A small network was shown many inputs. Here are its activations along a few directions, one row for each input.
Each table varies a few parts of the input and shows all the possible inputs, shuffled.
Descriptions start from the smaller parts, as in this example, which fits no table here: line(4) and (point or line(9) or (values(3) and ring(8))).
Shared parts are said once, and a part with two or three values counts as separate values.
In the rows, 128 means zero.

Other details of the inputs vary at random and push rows far along two fixed directions, the same in every table; ignore that.

Table:
R1: [122 208  80 131  93 107  70 108 130 154 105 144 145 144 142 131]
R2: [119 170 124 132 112 124  65 115 129 163 122 120 126 141 139 125]
R3: [121 124 114 122 143 100 184 158 124 106 134 152 131 122 135 115]
R4: [134 113 129 134 108 187  96 114 114 118 127 120 118 134 104 172]
R5: [146 164 117 149  91 137  39 117 128 150 107 113 128 156 124 145]
R6: [117 162 102 119 144  75 182 127 144 132 120 144 152 113 154  91]
R7: [117 166 127 132 114 124  68 118 128 159 125 124 125 141 136 125]
R8: [136  88 130 123 137 144 193 153 126  91 143 138 120 106 114 145]
R9: [132  96 152 142 131 176  97 144 108 119 147 116  95 128  99 164]
R10: [128 133 132 121 149  68 161 126 145 143 121 129 150 127 154  78]
R11: [115 199 113 133 108 108  51 109 132 179 110 116 135 146 153 114]
R12: [119  97 156 120 158 126 169 134 136 128 145 110 120 108 134 114]
R13: [153  75 148 132 112 191  87 108 118 115 136 100 108 132 100 184]
R14: [141  61 159 120 151 134 170 130 132 106 144 120 124 113 117 130]
R15: [129 135 129 121 153  66 167 123 149 147 118 120 150 124 160  74]
R16: [108 174  98 114 135  53 171 135 143 136 119 165 154 123 158  76]
R17: [134 115 114 126  99 177  98 118 115 106 135 136 113 127 102 184]
R18: [147  54 159 123 157 146 182 123 134 108 139  97 118 108 124 135]
R19: [128 133 122 132 101 167  85 114 115 125 124 132 124 142 110 158]
R20: [130  89 156 131 121 182  93 124 118 121 151 117 100 124 101 170]
R21: [115 153 140 127 157  75 166 149 145 148 126 127 131 122 152  73]
R22: [120  92 143 119 144 131 183 137 126 104 139 141 130 117 120 119]
R23: [124 141 126 128 142  96 182 150 136 123 121 141 143 127 140  87]
R24: [147 114 133 142 121 151  81 135 115 121 124 118 119 142 111 150]
R25: [134 110 131 139 113 178 106 140 101 103 133 132 112 141 100 165]
R26: [125  97 140 124 153 137 189 130 132 111 132 124 132 112 126 121]
R27: [123  95 139 120 149 133 186 135 129 107 136 132 131 115 123 119]
R28: [118 227  72 130  88  89  61 108 132 163 100 153 150 150 150 119]
Description of these inputs: line(4) and (values(2) or line(5)).
Question: Changing only the line(4) part turns R18 into R6. The same change can be made to R10. Which row results?
Answer: R17
Question: Which other rows does R23 become when the values(2) part takes its other values? List them by row number.
Answer: R25

Table:
R29: [127 138 124 132 121 128 110 134 123 130 127 133 126 135 126 130]
R30: [131  78 147 125 146 149 176 147 122  97 146 129 114 113 111 141]
R31: [124 109 140 125 148 114 164 144 130 119 137 132 127 119 130 111]
R32: [123 123 122 124 131 136 153 131 126 116 132 136 128 120 125 134]
R33: [132 116 133 125 136 118 140 125 134 127 129 123 132 124 132 121]
R34: [137 117 120 130 115 155 124 122 121 113 124 130 127 130 115 153]
R35: [126 157 113 126 127  89 131 124 137 142 115 136 146 133 147 100]
R36: [127 114 140 128 137 129 135 137 127 123 135 126 123 126 124 125]
R37: [129 146 118 132  99 158  71 112 120 136 125 126 120 138 118 161]
R38: [131 108 138 127 124 160 113 120 124 124 138 119 115 123 115 155]
R39: [115 218  86 132  94  98  60 113 129 165 103 145 146 152 149 115]
R40: [126 154 110 126 126  98 139 125 134 134 115 140 145 132 142 106]
R41: [140  75 161 126 159 129 167 131 136 122 138 100 121 113 129 119]
R42: [136 129 122 139  97 178  73 127 110 118 128 128 111 140 102 177]
R43: [108 178 113 118 147  51 162 131 148 155 117 144 154 124 166  62]
R44: [125 119 127 126 142 118 172 148 128 111 133 140 130 120 127 117]
R45: [136  77 142 121 144 143 180 133 129  99 140 126 124 112 117 138]
R46: [128 145 120 126 131  96 132 124 137 139 120 131 142 131 143 105]
R47: [135 122 145 137 111 172  65 110 123 144 129 101 111 137 115 160]
R48: [125 120 152 130 149 113 135 135 132 141 131 114 127 129 137 101]
R49: [128 144 116 132 104 155  85 116 119 132 125 131 121 136 118 158]
Question: What do these inputs look like to the network?
Answer: values(3) and (point or line(6))
Question: List by row number the other rows that have the values(3) part in common with R46.
Answer: R33, R34, R35, R40, R41, R45
Question: List by row number the other rows that have the values(3) part in common with R47.
Answer: R32, R37, R38, R39, R43, R49

Table:
R50: [118  77 169 131 122 231 109 137 103 105 162 111  81 117  84 193]
R51: [140 164 106 135  83 132  32 105 120 150 112 136 131 156 123 151]
R52: [118  76 166 132 127 228 111 136 100 104 159 111  82 119  87 192]
R53: [131  71 160 137 120 220 112 147 103  97 158 117  82 121  82 196]
R54: [130 181 108 147  93 141  44 145 114 143 123 136 114 149 120 154]
R55: [109 193 109 129 151  35 173 164 139 147 110 160 156 135 163  43]
R56: [138  71 150 139 134 183 157 155 108  81 140 132 110 128  88 158]
R57: [112 178 120 128  85 153   8  90 124 169 124 124 121 146 126 157]
R58: [137  66 150 114 158 109 191 144 141 101 155 129 119 101 125 124]
R59: [144  67 147 123 158 128 209 135 134  98 127 115 143 118 127 110]
R60: [112 180 116 128  89 148  10  88 122 170 121 124 123 148 131 154]
R61: [125 186 106 126 141  34 167 128 153 157  92 139 178 143 177  39]
R62: [131  67 147 115 168  92 229 140 135  96 139 140 145 111 132  89]
R63: [128  82 147 128 163 127 205 168 120  92 142 138 120 113 116 114]
R64: [117 184 103 116 148  10 152 136 154 160 118 151 159 128 178  49]
R65: [118 200  54 119  65 153  82  91 123 129 109 163 142 133 124 177]
R66: [131 192 104 129 130  51 133 121 150 164  92 130 164 143 171  63]
R67: [125 175 108 132  88 134  18  99 122 164 118 130 125 153 130 152]
R68: [123 198 112 139  95 145  23  84 129 182 105 104 134 150 141 139]
R69: [117  82 168 114 185 114 233 128 151 126 145 104 132  91 142  88]
R70: [159  58 148 136 126 192 123 123 121  99 139  91 100 117  99 190]
R71: [146  60 160 130 139 186 147 118 130 111 142  92 106 110 106 169]
R72: [140 184 101 137 104 103  73 108 133 160  93 120 150 155 149 112]
R73: [140  76 151 121 175  93 230 145 151 109 137 109 130  97 142  96]
R74: [124 169 108 125 126  55 134 123 140 146 109 153 163 145 155  71]
R75: [ 99 209  58 103 126  50 205 117 148 131 108 180 175 113 169  85]
R76: [134  58 158 120 130 177 127 121 124 107 156 117 102 111 101 174]
R77: [109  90 155 120 181 106 230 171 130 107 152 136 119 103 134  91]
R78: [157  49 147 130 105 214  83 114 104  92 147 114  98 129  80 212]
R79: [134 192 104 142  93 133  29  94 129 174 100 108 135 156 140 140]
R80: [126 171 109 145 109 125  90 141 113 130 108 146 137 158 122 119]
R81: [122  90 147 125 178  96 228 181 131  98 152 138 121 100 132  96]
Question: What do these inputs look like to the network?
Answer: values(2) and (point or (values(3) and line(5)))
Question: Changing only the values(2) part turns R58 into R64. The same change can be made to R53. Which row results?
Answer: R77
Question: Which other rows does R70 become when the values(3) part takes its other values? List them by row number.
Answer: R64, R81
